These are the activations of a small neural network, seen along a few directions. Each row is one input.
Each table varies a few parts of the input and shows all the possible inputs, shuffled.
Descriptions start from the smaller parts, as in this example, which fits no table here: one of 2 separate values, together with either a single point or one of 9 places around a ring or (one of 5 places around a ring, together with one of 6 places along a line).
Shared parts are said once, and a part with two or three values counts as separate values.

Other details of the inputs shift rows strongly along three fixed directions, in all tables alike. That doesn't count.

Table:
x1: 6,34,0,18,31,17,-3,-33,-21,19,-6,43
x2: 48,12,42,36,-30,-17,39,21,-40,-52,23,18
x3: 1,1,-10,-6,-2,-2,4,2,0,3,-4,-7
x4: -3,0,-3,-7,0,-1,0,5,2,0,-8,-7
x5: -5,5,47,-16,-14,11,-13,-8,26,15,36,3
x6: -1,-2,-2,3,2,-4,-6,2,-5,-9,-4,-4
x7: 0,-4,-11,0,-2,-5,-7,-1,-2,-3,1,-6
x8: 1,-3,-3,-2,1,1,7,7,1,0,-1,-8
x9: 47,11,42,36,-29,-17,38,22,-39,-52,23,19
x10: -4,-11,-7,3,3,-2,-3,0,-2,-4,-2,0
x11: -5,-10,-8,3,1,-2,-4,0,-3,-3,-3,-1
x12: -1,0,-2,-4,3,-1,3,6,0,0,-7,-7
x13: -5,-9,-8,0,0,-1,-5,0,-1,-4,-2,-2
x14: -4,1,-4,-5,0,-1,1,6,1,1,-8,-9
x15: 6,30,0,16,29,15,-5,-32,-22,19,-8,49
x16: 0,4,-3,-5,0,-1,2,3,-3,-1,-8,-8
x17: 0,1,-8,-4,-3,0,3,-3,3,0,-10,-6
x18: -3,-4,-7,6,1,0,-3,2,-3,-5,1,-5
x19: 2,-3,-7,-5,1,-2,5,5,3,4,-1,-5
x20: -6,-8,-7,3,3,0,-4,1,2,-3,1,-7
x21: -2,1,-3,-9,-1,-1,1,1,0,0,-9,-10
x22: -3,-8,-8,5,0,-5,-2,-1,3,-6,-3,-4
x23: 1,-3,-9,-3,1,-3,6,7,0,3,-4,-5
x24: -3,-1,-7,-2,2,2,4,6,2,4,-5,-7
x25: -2,-1,-1,-5,0,-3,3,6,1,1,-8,-7
x26: -2,-5,-6,-6,-4,-1,4,5,2,3,-4,-3
x27: 3,1,-7,-6,-4,-2,5,2,-1,2,-1,-7
x28: -2,-1,-2,1,0,-3,-7,-1,-5,-8,-4,-6
x29: -2,2,-1,-7,-1,-1,1,4,1,0,-7,-7
x30: -11,-6,41,-13,-13,12,-22,-17,28,15,40,9
x31: -2,-2,-1,1,0,-3,-7,1,-3,-8,-2,-6
x32: 0,-2,0,-5,2,-3,4,6,0,-1,-7,-6
x33: 0,-2,-9,-5,-2,0,5,3,-1,1,-8,-1
x34: 0,-10,-9,1,2,-6,-5,2,1,-2,2,-6
x35: 9,39,-1,13,30,17,5,-26,-20,24,-11,42
x36: -2,-7,-9,3,1,-5,-6,2,1,0,1,-5
x37: -3,-3,-7,2,0,1,-4,-2,-2,-6,1,-8
x38: -1,-2,-6,-2,2,1,6,7,1,2,-3,-8
x39: -1,-3,-6,-6,-2,1,4,3,2,3,-5,-1
x40: -1,-4,-4,7,-3,-4,-1,-1,0,-8,-1,-1
x41: -1,0,-8,0,-2,-2,5,2,3,0,-11,-3
x42: -2,2,-6,-4,-1,3,3,5,2,1,-3,-8
x43: -5,-4,-2,2,2,-3,-8,2,-2,-5,-4,-5
x44: -1,3,-2,-7,-1,-1,1,2,-1,-1,-8,-7
x45: 1,-4,-10,0,-2,-5,-6,-3,-2,-3,1,-7
x46: -2,-3,-9,-1,1,-1,4,2,5,2,-10,-3
x47: 1,-3,-5,-8,-5,0,5,1,-1,0,-4,-5
x48: -5,-10,-7,1,-1,-2,-5,1,-2,-4,-2,-2
x49: 5,38,1,10,32,15,0,-23,-17,25,-15,42
x50: -5,4,44,-15,-14,14,-10,-8,27,17,39,3
x51: -3,-3,-9,-1,-1,-2,4,2,5,2,-11,-4
x52: -9,-4,43,-6,-15,9,-19,-13,33,11,41,10
x53: -7,-1,40,-15,-13,10,-11,-5,32,24,39,8
x54: -2,-1,-1,-5,2,-2,3,6,1,1,-8,-6
x55: -4,-5,-7,3,1,1,-4,1,0,-5,2,-6
x56: -3,2,-6,-7,-1,-1,1,6,1,-2,-8,-11
x57: 0,-4,-9,2,-1,-4,-6,1,-1,-3,2,-4
x58: -2,1,-6,-2,0,2,4,5,1,3,-3,-6
x59: 0,-4,-7,-2,1,-1,5,2,5,0,-9,-3
x60: -3,-2,-3,-1,1,-3,-8,-3,-3,-6,-5,-8
x61: 6,37,6,13,33,14,2,-23,-17,27,-13,44
x62: -2,-6,-8,2,-1,-5,-7,2,1,-1,2,-4
x63: -3,-9,-9,1,2,-5,-7,2,3,0,2,-5
x64: -7,-5,44,-5,-8,12,-16,-9,27,12,44,8
x65: -1,-8,-6,5,1,-4,-1,-1,2,-7,-2,-3
x66: 0,-5,-6,-2,-2,-2,8,6,-2,2,-7,-1
x67: 1,-1,-8,-3,-2,-3,5,7,0,3,-2,-5
x68: 1,1,-10,-6,-2,-2,4,5,1,2,-3,-6
x69: -2,-12,-4,2,2,-2,-2,1,-1,-4,1,0
x70: -2,-7,-5,-6,-1,0,4,5,4,3,-4,-2
x71: -5,-9,-9,-1,-1,-1,-6,-1,-1,-5,-2,-3
x72: -2,-7,-2,2,4,-4,-4,3,-3,-8,-4,-6
x73: 0,-5,-9,2,0,-5,-6,2,0,-3,2,-4
x74: -5,-6,-2,2,5,-3,-7,1,-1,-4,-3,-5
x75: -3,0,-1,-5,0,-2,1,5,1,1,-8,-6
x76: 1,-1,-8,-5,-3,0,5,1,-3,0,-7,-2
x77: -1,-1,-8,-4,-5,-1,2,2,6,-1,-8,-6
x78: -1,-2,-2,-6,3,-1,3,7,2,0,-7,-9
x79: 1,-7,-2,-5,-1,-1,7,5,1,1,-2,-1
x80: 4,34,-2,19,32,17,-5,-30,-19,20,-6,44
x81: -6,-7,-9,4,3,0,-4,2,0,-3,0,-8
x82: -1,-1,-5,-3,-4,-1,3,2,6,0,-7,-4
x83: -1,1,-10,-4,-2,-1,3,-2,3,0,-11,-5
x84: 2,0,-9,-4,-1,-2,5,6,1,3,-3,-4
x85: -9,-3,41,-9,-15,10,-20,-18,32,12,40,8
x86: -5,-8,-9,5,0,-4,-3,-1,4,-4,-4,-4
x87: 43,9,44,33,-22,-17,34,26,-42,-48,20,15
x88: -2,0,-7,-4,0,2,3,6,2,1,-4,-9
Each input here is: one of 8 places along a line, together with either one of 5 separate values or one of 6 places around a ring.
- Changing only the place on the line of 8 turns x30 into x11. The same change can be made to x45. Which row results? => x36
- Changing only the place on the line of 8 turns x18 into x1. The same change can be made to x40. Which row results? => x85
- Which other rows does x10 become when the choice among 5 separate values takes its other values? List them by row number. => x20, x22, x63, x74
- Which other rows agree with x37 in the place on the line of 8? List them by row number. => x2, x3, x7, x15, x16, x28, x35, x44, x76, x83

Table:
x89: -13,-5,-16,-12,-1,-6,-17,1,-2,-5,-8,-20
x90: -6,-12,32,-10,-20,-1,-1,-4,32,7,16,10
x91: 4,-7,-27,11,24,-5,4,2,-21,-5,-16,6
x92: -6,8,23,-10,-4,9,-12,-14,27,30,30,22
x93: -6,-34,-28,-19,-20,-15,1,22,12,-8,0,-33
x94: -10,-20,-24,-5,-1,-8,-13,2,3,0,1,-9
x95: -2,9,-26,7,33,13,9,-7,-16,23,-24,26
x96: -9,1,28,-1,5,7,-23,-18,23,26,31,18
x97: 30,20,17,19,-14,-1,30,4,-17,-19,11,14
x98: -12,-19,-22,-13,-3,-7,-5,7,20,14,-5,-23
x99: -14,-11,-15,-22,3,-2,-6,9,17,8,-10,-30
x100: 0,-17,-17,-9,-15,-16,7,24,9,-10,-8,-35
x101: -10,12,38,-10,5,12,-28,-20,13,24,25,13
x102: -6,-1,27,-3,-14,-2,-17,-3,22,4,31,-1
x103: 28,2,15,22,-11,-6,14,6,-28,-24,19,23
x104: -6,12,-24,18,38,6,-3,-12,-15,13,-23,23
x105: -4,-1,29,-12,7,13,-8,-11,22,32,31,24
x106: -19,-10,-8,-9,7,2,-11,8,-1,-3,-12,-25
x107: -2,-1,27,-2,-14,5,-16,-5,22,0,30,1
x108: 0,7,-19,10,23,-1,1,3,-21,-7,-27,-3
x109: -11,10,23,-16,-4,10,-18,-15,36,32,28,12
x110: -1,20,-18,8,36,5,-9,-14,-18,10,-25,13
x111: -15,-16,-18,-7,2,1,5,13,14,8,-10,-17
x112: -19,-33,-17,-10,-4,-6,-15,-2,18,-4,-15,-10
x113: 27,-1,32,19,-26,-19,22,19,-26,-48,-4,2
x114: 25,15,24,7,-11,-8,19,13,-18,-9,8,5
x115: -4,-26,-20,-10,-10,-15,12,26,11,-11,-5,-33
x116: -1,27,-27,-1,20,13,4,-24,-18,14,-27,15
x117: -10,-8,-14,-1,10,-5,-9,6,8,-3,-7,-18
x118: 0,24,-20,-4,33,8,3,-12,-18,19,-30,16
x119: 32,6,13,16,-15,-1,28,5,-23,-16,16,22
x120: -12,-43,-19,-20,-23,-15,5,19,20,-14,-16,-29
x121: -6,-2,41,-19,-20,2,-4,-6,22,4,11,4
x122: 4,10,-30,6,27,3,3,-12,-17,27,-22,25
x123: -8,-3,22,-3,-1,16,-22,-26,20,21,35,22
x124: -4,-4,30,-1,-9,-1,-16,-1,21,7,28,-5
x125: -5,9,23,-5,-5,17,-9,-22,28,28,29,22
x126: -6,16,27,-14,-6,20,-11,-24,25,23,25,11
x127: 23,18,30,10,-5,2,28,17,-28,-15,4,11
x128: -15,-11,-19,-12,-5,1,-19,-5,13,-4,-6,-30
x129: -7,-3,-13,-18,-2,-5,-4,7,2,7,-11,-23
x130: -2,5,30,-17,-21,10,-4,-7,16,7,26,-4
x131: 2,25,-31,9,21,9,5,-20,-9,18,-26,19
x132: 0,-28,-27,-9,-21,-8,13,13,4,-16,0,-29
x133: -8,-1,36,-20,-10,8,-3,7,17,10,22,-6
x134: -6,5,-25,15,36,12,-3,-11,-20,16,-22,25
x135: -2,23,-19,3,32,10,5,-8,-15,19,-31,16
x136: -1,23,-24,7,26,2,-13,-17,-20,10,-24,16
x137: -15,-13,-18,-17,3,-4,-3,10,23,8,-8,-27
x138: -1,3,28,-18,-18,1,-8,1,20,10,26,-5
x139: 25,9,23,20,-4,-5,32,18,-19,-13,11,19
x140: -15,10,29,-9,-2,19,-27,-29,27,20,29,7
x141: -5,18,31,-19,-5,17,-16,-20,19,26,24,17
x142: -7,-18,-18,-9,-18,-9,-5,10,-3,-26,-6,-42
x143: 31,13,15,18,-15,-6,27,10,-19,-16,14,21
x144: -10,-3,28,-11,6,16,-8,-10,23,33,29,23
x145: 3,-28,-26,-11,-20,-10,8,19,4,-13,-1,-26
x146: -8,-4,27,-3,5,9,-24,-18,18,28,33,22
x147: -19,-14,-14,-13,2,3,-1,13,22,10,-11,-27
x148: -16,6,36,0,9,18,-20,-10,24,23,24,13
x149: 6,10,-26,8,10,-3,-4,-3,-21,-11,-23,-3
x150: 5,16,-27,-4,9,-5,7,0,-23,0,-26,0
x151: 0,22,-21,11,32,3,-11,-18,-21,15,-26,14
x152: -6,-22,-11,-9,-20,-15,11,16,16,-17,-23,-26
x153: 29,-3,15,28,-25,-13,28,15,-25,-45,18,-1
x154: 23,18,23,18,-11,0,15,-2,-31,-30,11,11
x155: 21,12,27,27,0,-5,18,15,-23,-22,10,15
x156: -4,4,-25,14,36,7,-4,-12,-19,14,-19,24
x157: 3,24,-30,6,21,7,3,-16,-9,16,-25,21
x158: -4,20,-17,3,36,5,-8,-15,-23,9,-25,13
x159: 5,26,-27,0,21,9,0,-16,-14,16,-27,17
x160: 0,18,-33,10,18,8,9,-21,-10,16,-20,21
x161: -13,-24,-21,-19,-19,-10,-14,15,7,-23,-5,-46
x162: -14,-36,-21,-8,-7,-15,-7,22,15,-17,-2,-42
x163: -5,-19,-20,1,-18,-10,-2,12,7,-24,-4,-36
x164: 26,-2,33,15,-25,-18,22,17,-28,-49,-4,1
x165: 29,3,18,27,-26,-13,27,17,-24,-47,16,-5
x166: -1,8,-18,11,22,3,2,6,-23,-7,-28,-3
x167: -3,24,-19,3,32,14,5,-7,-16,20,-32,16
x168: -8,-14,35,0,-15,-2,-11,-9,27,-1,19,11
x169: 19,13,32,17,-1,-4,16,13,-32,-24,8,11
x170: -17,-26,-27,-7,-5,1,-14,-7,13,-1,2,-20
x171: -10,-28,-11,-23,-22,-13,1,16,21,-17,-23,-40
x172: -9,-14,-23,0,-2,-4,-12,-1,9,-5,-3,-12
x173: 25,9,16,29,-12,-4,18,2,-23,-24,16,18
x174: -18,-19,-25,-7,-3,-9,-18,3,16,1,0,-19
x175: 18,11,24,14,-6,-3,26,19,-12,-11,8,9
x176: -6,0,-19,-12,-7,2,-1,-2,7,3,-9,-19
x177: 24,-7,24,29,-16,-13,29,32,-27,-39,13,0
x178: 21,8,31,26,-12,-11,18,4,-16,-29,-2,22
- What is each input in this table made of? => one of 2 separate values, together with one of 5 places along a line, together with either a single point or one of 8 places along a line
- Changing only the choice among 2 separate values turns x114 into x151. The same change can be made to x137. Which row results? => x117
- Changing only the choice among 2 separate values turns x136 into x138. The same change can be made to x156. Which row results? => x144
- Which other rows does x171 become when the place on the line of 5 takes its other values? List them by row number. => x90, x120, x121, x152
- Which other rows does x102 become when the choice among 2 separate values takes its other values? List them by row number. => x109
- Which other rows does x145 become when the choice among 2 separate values takes its other values? List them by row number. => x103
- Which other rows agree with x139 in the choice among 2 separate values and the place on the line of 5? List them by row number. => x90, x92, x98, x111, x115, x125, x143, x160
- Which other rows does x130 become when the place on the line of 8 takes its other values? List them by row number. => x116, x118, x127, x129, x133, x141, x150
- Which other rows does x154 become when the place on the line of 8 takes its other values? List them by row number. => x89, x101, x106, x142, x158, x161, x169
- Which other rows does x166 become when the place on the line of 5 takes its other values? List them by row number. => x106, x134, x148, x177
